These are the activations of a small neural network, seen along a few directions. Each row is one input.
Each table varies a few parts of the input and shows all the possible inputs, shuffled.
A made-up example of a description, with smaller parts first: values(2) and (point or line(11) or (line(4) and ring(8))).
Shared parts are said once, and a part with two or three values counts as separate values.

Other details of the inputs shift rows strongly along two fixed directions, in all tables alike. That doesn't count.

A family of inputs:
row 1: [  0, -84,  21, -20,   0,  41, -15,   8,  -5, -28,  15, -14,  40]
row 2: [ 19, -38,  34, -11,  30, -14, -34,  -1,  -4,  13, -24, -19,   2]
row 3: [ -9,  80, -23,  21,  -2, -72,  26, -10,  -9,  30, -13,  21, -34]
row 4: [ -7,   7, -36,  18, -41,  38,  20,   4,  -2, -22,  45,   7,  29]
row 5: [-10,  23, -35,   8, -49,  35,  30,   2, -12, -37,  57,  20,   7]
row 6: [-12, -34, -23,  -4,  -7,  75,   2,  25,  26, -42,  56, -14,   1]
row 7: [ -7,   0, -30,   2, -25,  61,  -6,  27,  25, -45,  51, -15,  -1]
row 8: [  6,  19, -32,  13, -25,  40,  -7,  17,   4, -16,  59,  -6,  -3]
row 9: [  0,  69, -44,  25, -30,   7,  12,  12,  -4,  -6,  43,   6, -15]
row 10: [  4, -49,  21, -22,  43,   0, -21,   1,   1,  26, -44,  -2,   0]
row 11: [  5,  26,  15,  18,   9, -11,   1,   4,   5,  -4, -14,   5, -11]
row 12: [  8,  22,   6,   6,   5, -14,  -5,  13,   3,   0, -10,   0,  -8]
row 13: [  6, -60,  10, -18,  16,  61, -32,  19,  15, -17,  -5, -19,  11]
row 14: [ -9,   4,  -8,  -2,  12,  -2,   3,   2,  10,  -1,  -4,   3, -12]
row 15: [ -2, 108, -31,  40, -31, -20,  30,  13,   3, -15,  33,  24, -23]
row 16: [-11,  82, -22,  23,   0, -68,  27, -11,  -4,  25, -17,  26, -33]
row 17: [ 11,   0,  -3,   4, -12,  -7,  15, -24,  -4,   6, -19,  10,  18]
row 18: [  7, -10,   6, -10,  24, -11,  -5,   8,  -5,  13,   1,  -6,  -3]
row 19: [  3,  51, -29,  19, -15,  -7,  20,  12,  -3,  -3,  60,  10, -14]
row 20: [ 11, -54,  22, -18,  42,  -7, -27, -10,  -6,  34, -27,  -7,   0]
row 21: [ -7,  43, -11,  22,   8, -10,  21,  -3,  -2,  11,  -4,  23, -19]
row 22: [  3,  44,  24,  25,  27, -58,   0, -24, -10,  36, -72,  20, -23]
row 23: [ 18, -89,  26, -37,   3,  44,  -9,   0,   2, -28,   1, -18,  29]
row 24: [-10, -51,  22,  -9,   7, -20, -10, -22, -11,   2, -32,  -2,  22]
row 25: [-26,  70,  31,   7, -26, -38,  16, -29, -10,  42, -27,  18,  -5]
row 26: [  4,  -3,  26,  -5,  39, -32,  -2,  -2,  -1,  21, -40,   9,  -8]
row 27: [  9, -15,  23,  -3,   9, -55,   5, -42,  -4,  23, -66,   3,  11]
row 28: [ -2, -39,  15,  -4,  16,  27, -22,   4,  17, -16, -15, -19,  -2]
row 29: [  4, -80,   3, -29,  21,  41, -30,  10,  12,  -8,  24, -28,   8]
row 30: [ 11,  -3,  12,  -4,  11,  -8, -15,  13,   0,   4, -12, -12,  -4]
row 31: [  4,   4,  -4,   4,  -1, -12, -19,  -3,   2,   3,   7, -14, -10]
row 32: [-35,  45,  -6,  -1, -66,  43,  19,   4,  17, -19,  63,  -6,   5]
row 33: [ -5, -60,   5,  -8,  -5,  16,  -8, -10,   3, -10,  -8, -15,  34]
row 34: [  6, -38,   1, -13,   8,  44, -25,  20,  11,  -9,  -2, -15,   5]
row 35: [ -6,  67, -43,  22, -36,  -5,  13,  15,   6, -15,  40,   1, -22]
row 36: [  2, -58,  16, -28,  40,  -8, -26,  -4,   1,  19, -28, -21,  -1]
row 37: [ -4,  29, -15,  17,  -5,  24,  22,  20,   9, -22,  42,  10,  -9]
row 38: [  8, -42,   0, -15,   7,  41, -27,  20,   6,  -4,   2, -20,   4]
row 39: [ 13,  47,  -1,  17, -19, -44,  33, -24,  -8,   5, -13,  19,   9]
row 40: [  2,  29,  10,   4,  33, -67,   4, -16, -17,  54, -58,  20, -22]
row 41: [ -3, -58,  29, -11,  17, -14, -14, -22, -20,  14, -46,   5,  26]
row 42: [ 4, -8,  9, -8, 23, -7, -1, 14,  3,  7, -8,  2, -4]
row 43: [  0,  25, -30,   3, -15,  23,  16,  31,   5, -16,  57,   1,  -7]
row 44: [  6, -87,  10, -32,  18,  53, -46,  17,  14, -19,   7, -46,  13]
row 45: [  5,  42, -35,  13, -30,  31,   6,  29,   5, -30,  68, -10,  -3]
row 46: [ -1, -18, -25,   7, -40,  57,  15,  19,   6, -42,  66,  -8,  39]
row 47: [ -5,  66, -20,  21, -42, -24,  44,  -8, -21, -22,  35,  31,  -4]
row 48: [ -1,  35,  14,   9,  37, -60,   7, -20, -12,  45, -64,  28, -21]
row 49: [-15,  24,  73, -13,   6, -53,  -1, -32,  -9,  49, -63,   3,   3]
row 50: [  7, -17,  26, -12,  10, -57,   7, -42, -12,  19, -64,   8,   0]
row 51: [ -5,  51, -55,  15, -25,  28,  22,  20,  -1, -10,  69,   9, -11]
row 52: [ 12, -84,  10, -33,  -4,  56,  -8,  -5,   0, -23,   2, -12,  27]
row 53: [ -4, -66,  32, -26,  12, -13, -11, -24, -12,  -2, -40,  -3,  12]
row 54: [  0,  35,  14,  10,  19, -68,  -8, -16,  -3,  29, -62,   6, -23]
Each input here is: values(3) and (point or ring(5) or (values(2) and line(6))).
Question: The inputs of row 5 and row 53 match in every part but the values(3) part. If row 48 is changed in the same way as row 5 into row 53, which row does it become?
Answer: row 14
Question: Change only the line(6) part in row 34. List by row number the other rows that result.
Answer: row 8, row 9, row 13, row 22, row 38
Question: Change only the values(3) part in row 11. List by row number the other rows that result.
Answer: row 22, row 28
Question: Change only the values(3) part in row 38. List by row number the other rows that result.
Answer: row 30, row 35

A family of inputs:
row 55: [ -1,  -6, -14,  10, -20,  37,  12,   3,  11, -33,  20,  -1,  10]
row 56: [ 30, -75,  20, -30,  58,  26, -42,  18,  11,  15, -36, -24,  -8]
row 57: [  9, -88,  41, -41,  24,  14, -31, -10,  -3,  12, -13, -23,  24]
row 58: [  1,  73, -30,  28, -49, -19,  33,   8,  -3, -23,  50,   9,   5]
row 59: [-10, -10, -20, -11, -24,  35,   4,   2,  -1, -12,  40,  -9,  10]
row 60: [ 12, -82,  31, -25,  10,  21, -35,  -5,  -1,  -8, -24, -27,  22]
row 61: [  4, -67,   0, -21,  -9,  56, -24,   7,   9, -33,  14, -30,  26]
row 62: [-11,  82,  14,  26,  12, -90,  38, -37, -23,  49, -59,  46, -20]
row 63: [ -3, -47,  41, -18,  40, -25,  -7, -28,  -6,  34, -68,   5,   7]
row 64: [ -6,  11,  -5,  -1, -21,  -7,   7,  -8, -14,  10,  20,   2,  -1]
row 65: [ -3, -19, -20,   4, -28,  46,   4,   8,  16, -36,  27,  -6,  13]
row 66: [  9,  72, -12,  14,  27, -73,  15,  -3,  -4,  26, -29,  19, -50]
row 67: [   4,   33,   16,   23,   61, -100,  -18,  -16,  -16,   61,  -77,   13,
  -29]
row 68: [ -9,  83, -25,  31,  17, -74,  17,  -1,  -5,  20,  -4,  20, -47]
row 69: [-13,  71, -28,  21, -34,   8,  46,  10,  -8, -14,  49,  36,  -5]
row 70: [ -9,  68, -45,  29, -52,  -2,  27,  -1,   3, -26,  36,  15,  -5]
row 71: [ 14, -73,  13, -25,  -7,  50, -28,  10,  10, -34,  27, -30,  31]
row 72: [ -5, -48,  36, -20,  34, -31, -12, -28,  -5,  38, -70,   4,   6]
row 73: [  3,  19,  20,  16,  11, -38,  13, -22,  -8,   9, -52,  19,  -2]
row 74: [ 12, -12, -53,   6,  -6,  90, -16,  53,  18, -34,  84, -18,   2]
row 75: [  2,  -2,  29,  -8,  11, -52,   4, -18, -17,  34, -26,   1,   6]
row 76: [  3,   2,  -1,   8, -15,  30,  13,  12,   0, -34,  18,  11,  10]
row 77: [-21,  62, -70,  18, -71,  50,  38,  18,   8, -36, 100,  14,  -2]
row 78: [-11, -48,  61, -34,  31,  50, -60,  26,  31,  14, -27, -45,  -6]
Question: What do these inputs look like to the network?
Answer: point or ring(5) or (values(2) and line(9))
Question: A walk changes only the ring(5) part. It starts at row 56 and steps to row 74. List the rest of the walk in order.
Answer: row 67, row 68, row 66
Question: Change only the line(9) part in row 59. List by row number the other rows that result.
Answer: row 57, row 62, row 63, row 64, row 69, row 72, row 75, row 77

A family of inputs:
row 79: [  9, -94,   9, -24,  18,  81, -10,  17,  12, -33,   6,  -7,  29]
row 80: [  0,  22,  57,  -1,  12, -65, -17, -26, -12,  39, -62,  -6,   1]
row 81: [-18,  68,  25,  13,  -9, -41,  17, -15, -11,  37, -18,  20, -12]
row 82: [-19,  66, -27,  26, -35,  11,  21,   3,  17, -19,  14,  11, -18]
row 83: [-17, -77,  19, -35, -13,  78, -39,  14,  21, -14,  21, -40,  23]
row 84: [-14,  39, -28,   0, -45,  20,  35,   6,  -8,  -9,  74,  13,   6]
row 85: [  6, -56,  28, -16,  38, -36,   4, -24, -22,  22, -50,  14,  16]
row 86: [  7, -33,  16,   0,  31, -33,  -8, -29,  -5,  20, -82,   8,   3]
row 87: [  6,  68, -15,  20,  42, -49,   4,  17,  -3,  40,  -6,  17, -47]
row 88: [-16,  57, -18,  18, -32,  44,  31,  21,  16, -31,  44,  18, -10]
row 89: [ -8,  20, -58,  18, -41,  11,  31,  -4,  -4, -27,  53,  14,   6]
row 90: [ 22, -87,   6, -15,   4,  68, -20,  16,  10, -46,   8, -20,  33]
row 91: [ -2,  69, -64,  23,   1,   4,   0,  32,  12,   0,  52,   0, -45]
row 92: [-11,  33,  -1,   0, -13, -61,  11, -36, -17,  37, -22,  11,  -7]
row 93: [ 27, -29,  25, -10,  70, -40, -48,  16,   2,  32, -48, -23, -25]
row 94: [  0,  39, -29,   7, -56,   6,  21,   3,  -7, -23,  73,  -3,  11]
row 95: [  9,   2,  53,   3,  26, -47, -15, -19,   0,  17, -81,  -1,  -5]
row 96: [  18, -106,    4,  -26,    2,   48,  -19,    9,   -2,  -42,   24,  -25,
   41]
Question: What do these inputs look like to the network?
Answer: values(3) and (point or ring(5))
Question: The inputs of row 95 and row 82 match in every part but the values(3) part. If row 93 is changed in the same way as row 95 into row 82, which row does it become?
Answer: row 91
Question: Change only the values(3) part in row 79. List by row number the other rows that result.
Answer: row 86, row 90
Question: Change only the values(3) part in row 80. List by row number the other rows that result.
Answer: row 81, row 83
